These are the activations of a small neural network, seen along a few directions. Each row is one input.
Each table varies a few parts of the input and shows all the possible inputs, shuffled.
Descriptions start from the smaller parts, as in this example, which fits no table here: one of 8 places around a ring, together with either a single point or one of 9 places around a ring or (one of 2 separate values, together with one of 6 places along a line).
Shared parts are said once, and a part with two or three values counts as separate values.
(in the rows, 128 means zero)

Other details of the inputs shift rows strongly along two fixed directions, in all tables alike. That doesn't count.

Rows:
r1: [134 127 130 130 125 124 131 124 129 122 126]
r2: [129 128 132 129 125 128 126 130 136 123 128]
r3: [128 132 131 128 122 127 129 127 132 132 130]
r4: [133 132 132 124 125 122 131 129 136 128 135]
r5: [131 131 130 126 128 125 130 129 137 127 132]
r6: [131 127 129 129 132 127 132 125 133 126 126]
r7: [132 132 130 128 130 127 134 124 132 131 132]
r8: [134 127 127 129 129 125 136 120 123 131 127]
r9: [135 127 130 129 129 123 137 119 123 130 128]
r10: [128 132 133 131 128 129 130 126 137 130 126]
r11: [ 84 122 124 110 151 150 126 148  82 125 129]
r12: [128 131 134 126 121 124 127 132 138 128 132]
r13: [ 76 120 120 106 142 152 107 165  83 123 132]
r14: [132 127 130 134 131 129 133 120 127 124 122]
r15: [ 84 127 124 104 144 147 120 158  92 125 137]
r16: [132 127 130 132 134 128 136 120 129 129 124]
r17: [155 103  37 163 118 130  52 137 125 179 113]
r18: [133 126 130 129 125 123 129 126 127 122 127]
r19: [132 127 130 130 128 126 130 124 130 121 126]
r20: [130 129 133 132 128 131 130 125 134 126 124]
r21: [131 132 131 129 132 128 134 124 134 130 129]
r22: [133 133 129 126 127 126 134 124 129 132 133]
r23: [129 128 133 129 127 129 127 129 138 123 126]
r24: [133 126 130 127 128 122 132 126 129 127 129]
r25: [132 129 133 130 122 128 130 124 130 127 127]
r26: [130 128 132 128 122 127 126 130 135 124 128]
r27: [133 129 135 129 121 126 130 124 130 126 128]
r28: [132 127 129 127 128 124 133 126 129 127 129]
r29: [132 133 130 124 127 124 132 125 128 132 134]
r30: [127 131 133 128 127 128 128 130 141 127 128]
r31: [132 127 131 130 130 127 131 124 133 121 124]
r32: [127 131 132 127 122 125 127 132 138 128 131]
r33: [127 131 134 128 124 126 128 130 140 126 130]
r34: [128 132 133 130 125 128 131 125 135 130 128]
r35: [133 127 130 133 129 128 134 119 124 124 124]
r36: [134 127 129 131 126 127 133 120 121 125 125]
r37: [132 126 130 129 130 125 133 125 132 126 128]
r38: [130 131 130 126 131 127 130 129 138 127 130]
r39: [129 132 133 127 121 125 129 127 132 132 131]
r40: [134 127 130 131 126 125 132 120 120 124 125]
Description of these inputs: one of 2 separate values, together with one of 4 places along a line, together with one of 5 places around a ring.
- Changing only the choice among 2 separate values turns r39 into r12. The same change can be made to r8. Which row results? => r28
- Which other rows does r29 become when the choice among 2 separate values takes its other values? List them by row number. => r4
- Which other rows does r21 become when the place on the ring of 5 takes its other values? List them by row number. => r10, r14, r16, r20
- Which other rows does r30 become when the choice among 2 separate values takes its other values? List them by row number. => r10

Rows:
r41: [ 94 130 153 118 120 137 123 147 130 116 129]
r42: [103 129 137 112 146 139 141 144 126 116 130]
r43: [187 125 138 163 103 102 151  79 159 133 117]
r44: [187 137 134 149 116 105 153  84 164 147 126]
r45: [112 133 135 109 129 124 139 137  96 117 138]
r46: [105 119 150 111 131 132 135 144 120 108 129]
r47: [185 132 130 163 116 109 155  78 165 138 117]
r48: [191 136 129 149 101 101 147  84 157 138 123]
r49: [110 136 141 108 149 129 146 135 106 128 142]
r50: [102 125 130 115 152 135 141 128 108 120 125]
r51: [108 117 136 117 138 128 133 131 101 115 123]
r52: [107 124 143 117 140 144 131 141 121  99 128]
r53: [114 124 135 123 147 137 133 132 101 104 119]
r54: [ 92 138 142 116 136 144 128 148 135 123 126]
r55: [133 111  22 146 102 135  27 166 119 190 125]
r56: [107 133 140 104 124 132 133 147 113 115 147]
r57: [128 111  29 149 124 138  30 167 123 202 129]
r58: [193 129 136 166 112 110 149  75 164 124 111]
r59: [105 135 145 102 144 133 140 147 123 127 148]
r60: [ 99 136 154 124 131 145 125 145 131 102 126]
- Changing only one part turns r44 into r47. The same change can be made to r59. Which row results? => r42
- Describe the family of inputs behind these rows. => one of 4 places along a line, together with one of 5 places around a ring
